Each row below holds a small network's activations on one input, seen along a few directions.
In each table, some parts of the input vary, and every possible input appears once, in random order.
A made-up example of a description, with smaller parts first: line(4) and (point or line(9) or (values(3) and ring(8))).
Shared parts are said once, and a part with two or three values counts as separate values.

Other details of the inputs vary at random and push rows far along two fixed directions, the same in every table; ignore that.

A family of inputs:
x1: 18; 17; 14; -1; 19; -5; 29; -6; -18; -8; 9; -20; -33
x2: -2; -27; -10; -17; 3; -12; -30; 3; 14; -4; 3; -5; -2
x3: 8; 34; 8; 32; -9; 10; 35; 15; -8; 10; 3; 2; 28
x4: 19; 10; 16; -1; 21; -6; 28; 3; -17; -5; 15; -23; -27
x5: -10; -18; 1; -12; -3; -6; -26; -16; -2; -8; -9; 7; -18
x6: 21; 8; 15; 8; 22; -12; 24; -2; -11; -12; 5; -28; -23
x7: -4; -21; -5; -15; -1; -6; -25; -8; 12; -13; -11; 4; -3
x8: 20; 12; 17; 0; 18; -8; 28; 3; -18; -8; 13; -23; -27
x9: 3; -18; -4; -24; -1; -4; -18; -3; 9; -9; -7; 4; 0
x10: -21; 7; -21; 16; -26; 17; -13; 9; 12; 17; -8; 27; 39
x11: -9; -17; -16; -19; 4; -3; -23; -12; 14; -7; -9; 5; -14
x12: -21; 4; -4; 14; -28; 18; -7; 6; 5; 21; -2; 30; 39
x13: -12; -22; -2; -15; 3; -5; -27; -6; 1; -2; 0; 2; -18
x14: -11; -21; -1; -13; 1; -6; -27; -7; -1; -5; -3; 3; -17
x15: -27; 0; -15; 25; -26; 15; -19; 0; 17; 16; -13; 27; 41
x16: -4; -20; 9; -17; -3; -4; -18; -4; -9; -2; 5; 6; -14
x17: -3; -18; 11; -15; -4; -5; -17; -4; -11; -4; 3; 5; -13
x18: -18; 5; -15; 18; -29; 15; -15; 8; 11; 15; -10; 28; 44
x19: -1; -16; -10; -25; 0; -2; -17; -9; 10; -7; -8; 7; -4
x20: -4; -24; -8; -16; 2; -6; -25; -5; 14; -7; -6; 2; -4
x21: -21; 2; -15; 16; -27; 18; -12; 4; 14; 19; -9; 28; 45
x22: 22; 9; 11; -11; 25; -3; 36; 2; -4; -2; 13; -24; -17
x23: 8; 39; -7; 33; -5; 12; 35; 13; 1; 7; -4; -2; 28
x24: -6; -19; -10; -16; 0; -5; -24; -13; 13; -10; -12; 6; -9
x25: 8; 33; 6; 30; -7; 11; 35; 15; -7; 12; 5; 2; 27
x26: -7; -20; 6; -11; -4; -7; -26; -11; -3; -12; -9; 4; -12
x27: 24; 11; 24; 1; 15; -10; 27; -2; -20; -14; 7; -22; -23
x28: -20; 4; -2; 24; -29; 9; -15; 14; -9; 20; 8; 22; 29
x29: 23; 11; 1; 3; 27; -11; 27; 2; 4; -14; 2; -31; -19
x30: 0; 41; 10; 43; -12; 12; 33; 10; -19; 9; 3; 3; 16
x31: 4; -24; -10; -25; 2; -9; -23; 7; 11; -1; 7; -5; 2
x32: -10; -25; 5; -13; 1; -6; -25; -13; 2; -3; -4; 3; -13
x33: -6; -13; 8; -17; -5; -3; -17; -12; -10; -5; -1; 9; -18
x34: 2; -21; -8; -25; 2; -3; -18; -1; 12; -3; -2; 2; 0
x35: -28; 5; -5; 34; -32; 12; -21; 2; -2; 13; -12; 29; 32
x36: -1; -16; 0; -26; 1; -1; -12; 2; 1; -1; 5; 5; -8
x37: -19; 10; -2; 16; -32; 15; -9; 8; 0; 14; -7; 32; 38
x38: -2; 38; 9; 43; -6; 15; 39; 7; -15; 18; 8; 0; 17
x39: 17; 17; 8; 6; 23; -9; 26; -9; -11; -11; 1; -24; -33
x40: 27; 8; 7; 4; 25; -13; 26; 0; 3; -17; 0; -30; -15
x41: 0; 35; 14; 45; -10; 13; 36; 6; -16; 14; 5; 2; 22
x42: 23; 13; 2; 2; 26; -10; 27; -1; 3; -17; -1; -29; -19
x43: 24; 9; 1; -9; 28; -4; 34; 1; 5; -4; 7; -29; -13
x44: -14; -24; 0; -15; 4; -3; -24; -12; 3; 2; -2; 2; -18
x45: -14; 4; -7; 15; -25; 10; -10; 18; 1; 20; 7; 21; 37
x46: 25; 14; 12; -11; 20; -6; 32; 5; -9; -10; 8; -22; -18
x47: 7; 36; -9; 33; -1; 12; 35; 15; 3; 13; 2; -4; 28
x48: -2; -14; 2; -27; -3; -2; -13; -7; 0; -4; -1; 10; -8
x49: 0; 34; -7; 43; 2; 12; 36; 7; 7; 13; -3; -7; 25
x50: -4; -14; -16; -28; 3; 0; -16; -8; 11; -4; -5; 6; -9
x51: -2; -17; -2; -28; 4; 0; -12; 2; 3; 2; 7; 5; -8
x52: -7; -22; -13; -19; 6; -4; -24; -4; 16; -3; -3; 0; -8
x53: -10; -18; 0; -13; -1; -6; -26; -9; -2; -8; -6; 4; -17
x54: -5; -12; -4; -29; 1; 1; -12; -6; 1; -1; 1; 9; -13
x55: 23; 7; 11; 9; 21; -18; 21; 8; -12; -9; 13; -34; -20
Description of these inputs: ring(5) and (point or (values(2) and line(5))).
Question: Changing only the ring(5) part turns x26 into x7. The same change can be made to x53. Which row results?
Answer: x42
Question: Change only the line(5) part in x35. List by row number the other rows that result.
Answer: x5, x6, x26, x32
Question: List by row number the other rows that have the ring(5) part in common with x33.
Answer: x1, x4, x8, x16, x17, x27, x28, x30, x38, x41
Question: Change only the values(2) part in x22. List by row number the other rows that result.
Answer: x12

A family of inputs:
x56: 4; 4; -6; -2; -1; 4; 7; 6; 4; 4; 2; 1; 11
x57: 1; 6; 8; 15; 1; -3; 6; 2; -10; 0; 2; -6; -5
x58: 3; 3; -4; 3; -2; 0; 2; 7; 5; 2; 2; -1; 12
x59: -2; 6; -2; 10; 0; 2; 4; -6; 2; -2; -7; 0; 1
x60: -3; 8; 7; 4; -5; 5; 6; -2; -10; 1; 1; 7; -3
x61: -1; 3; -6; 11; 0; -1; -1; 3; 5; -1; -3; -3; 7
x62: 0; 7; -7; 1; 0; 4; 6; 0; 5; 2; -4; 3; 6
x63: 0; 7; -4; 3; 1; 4; 7; 0; 4; 2; -1; 2; 3
x64: 5; 7; 11; 8; -2; -2; 10; 4; -11; 2; 7; -2; 1
x65: 0; 12; 9; 5; 0; 3; 12; -1; -12; 2; 3; 0; -6
x66: -1; 3; -3; 13; 2; -1; 1; 3; 4; 0; -1; -5; 4
x67: 0; 8; -2; 1; -1; 5; 7; -1; 2; 1; -4; 4; 5
x68: 4; 3; 0; 4; -2; 0; 4; 6; 1; 2; 2; -1; 10
x69: -2; 3; -5; 11; -1; -1; -1; 2; 6; -2; -4; -2; 7
x70: 6; 9; 11; 3; 0; 2; 15; 4; -11; 2; 8; -1; -2
x71: 2; 8; 9; 15; 0; -3; 7; 0; -11; -3; 1; -5; -6
x72: -21; -25; 0; -14; -19; 1; -37; -1; -2; 8; 2; 21; 5
x73: 3; 4; -5; -2; -1; 4; 7; 6; 6; 4; 2; 1; 10
x74: 10; -28; 1; -35; 17; -14; -15; -3; 6; -10; 7; -15; -23
x75: -3; 5; -6; 8; -1; 2; 1; -5; 6; -2; -8; 1; 3
x76: -25; -23; -14; -9; -16; 4; -40; -10; 13; 4; -11; 23; 6
x77: -1; 6; -6; 9; 1; 1; 4; -5; 5; -1; -6; -2; 3
x78: 0; 11; 7; 13; 0; 0; 8; -4; -11; 0; 0; -3; -8
x79: 4; 2; -5; 4; -1; -1; 2; 7; 4; 3; 2; -3; 11
x80: 3; 4; -1; -2; -1; 5; 8; 5; 2; 4; 2; 2; 9
x81: 1; 4; -4; 0; -1; 4; 6; 6; 4; 6; 4; 1; 9
x82: 1; 10; 8; 13; 0; 0; 8; -6; -11; -3; -2; -2; -9
x83: -25; -28; -12; -10; -18; 2; -45; -5; 11; 3; -11; 23; 10
x84: 15; -21; 15; -38; 20; -13; -1; -5; -10; -11; 13; -17; -36
x85: 20; -17; 3; -40; 27; -14; 2; -9; 5; -19; 2; -21; -35
Question: What do these inputs look like to the network?
Answer: ring(5) and (values(2) or line(4))
Question: Changing only the ring(5) part turns x85 into x58. The same change can be made to x65. Which row results?
Answer: x72
Question: Change only the values(2) part in x84. List by row number the other rows that result.
Answer: x70
Question: List by row number the other rows that have the ring(5) part in common with x57.
Answer: x61, x66, x69, x71, x83

A family of inputs:
x86: 14; 17; 2; 3; 9; 2; 24; 0; -1; -3; -3; -12; 2
x87: -11; 17; -7; 14; -11; 15; 9; 3; 7; 12; -5; 15; 25
x88: 5; -23; 12; -15; 8; -18; -21; -9; -6; -20; 1; -12; -30
x89: -7; -24; -4; -16; 6; -9; -28; -15; 7; -16; -15; -3; -20
x90: -31; -20; -1; -27; -22; 10; -40; -7; -12; 9; 1; 37; -10
x91: -8; 14; -20; 23; -9; 9; 2; 8; 11; 10; -7; 4; 28
x92: 15; -18; 1; -38; 22; -7; 3; 0; 10; -13; 6; -13; -18
x93: -30; -28; -12; -9; -12; 1; -47; -14; 16; -2; -19; 23; -2
x94: 16; -16; 14; -30; 17; -13; 1; -3; -10; -9; 8; -20; -27
x95: 31; 24; -2; 13; 27; -11; 40; 7; 3; -12; 5; -35; -8
x96: -11; -34; 1; -28; -8; -7; -36; -12; -2; -4; 3; 14; -14
x97: -9; 10; -9; 27; -13; 7; -3; 13; -1; 15; 3; 5; 25
x98: 25; 27; 9; 23; 21; -11; 36; -4; -4; -19; -5; -29; -16
x99: 29; 26; 21; 8; 26; -7; 51; 7; -15; -3; 16; -32; -17
x100: -15; 11; 4; 38; -16; 5; -6; 3; -10; 5; -8; 8; 16
x101: -5; 18; -6; 16; -16; 9; 6; 3; 4; 7; -8; 17; 27
x102: -6; -35; 3; -39; 0; -3; -27; 3; 5; 0; 10; 7; -9
x103: -12; 11; -9; 26; -11; 8; 0; 13; 4; 19; 7; 7; 22
x104: 14; -16; -9; -28; 30; -14; 2; -3; 15; -12; 4; -26; -28
x105: -10; 16; -9; 22; -14; 14; 6; -5; 3; 11; -10; 13; 21
x106: -18; 11; 4; 39; -13; 6; -4; 2; -6; 9; -6; 11; 12
x107: -7; 12; -7; 27; -16; 4; -4; 14; 0; 12; 6; 6; 26
x108: -26; -26; -14; -22; -13; 9; -38; -16; 16; 7; -10; 27; 1
x109: 13; -17; 12; -24; 19; -13; 0; -11; -11; -10; 8; -19; -32
x110: 26; 25; 19; 15; 27; -5; 50; -1; -16; -2; 15; -31; -22
x111: -7; 13; 4; 19; -21; 6; 3; 9; -8; 11; 2; 16; 25
x112: -3; 13; -8; 13; -13; 14; 7; 10; 6; 9; -6; 12; 32
x113: 18; 11; 1; 0; 6; -1; 20; 8; 4; -5; 0; -6; 8
x114: -16; 26; -6; 12; -18; 21; 10; -2; -9; 10; -7; 25; 9
x115: 0; -32; 5; -36; 0; -5; -25; 3; 0; -3; 6; 1; -8
x116: 11; 15; -1; 9; 4; 0; 19; -7; 1; -4; -3; -4; -2
x117: 14; -27; 11; -35; 7; -12; -12; 5; -2; -10; 10; -7; -16
Question: Changing only one part turns x106 into x93. The same change can be made to x115. Which row results?
Answer: x112
Question: What do these inputs look like to the network?
Answer: values(2) and (point or (values(3) and line(5)))
Question: Change only the values(3) part in x89. List by row number the other rows that result.
Answer: x93, x98
Question: A walk changes only the line(5) part. It starts at x107 and steps to x117. List the rest of the walk in order.
Answer: x111, x96, x88
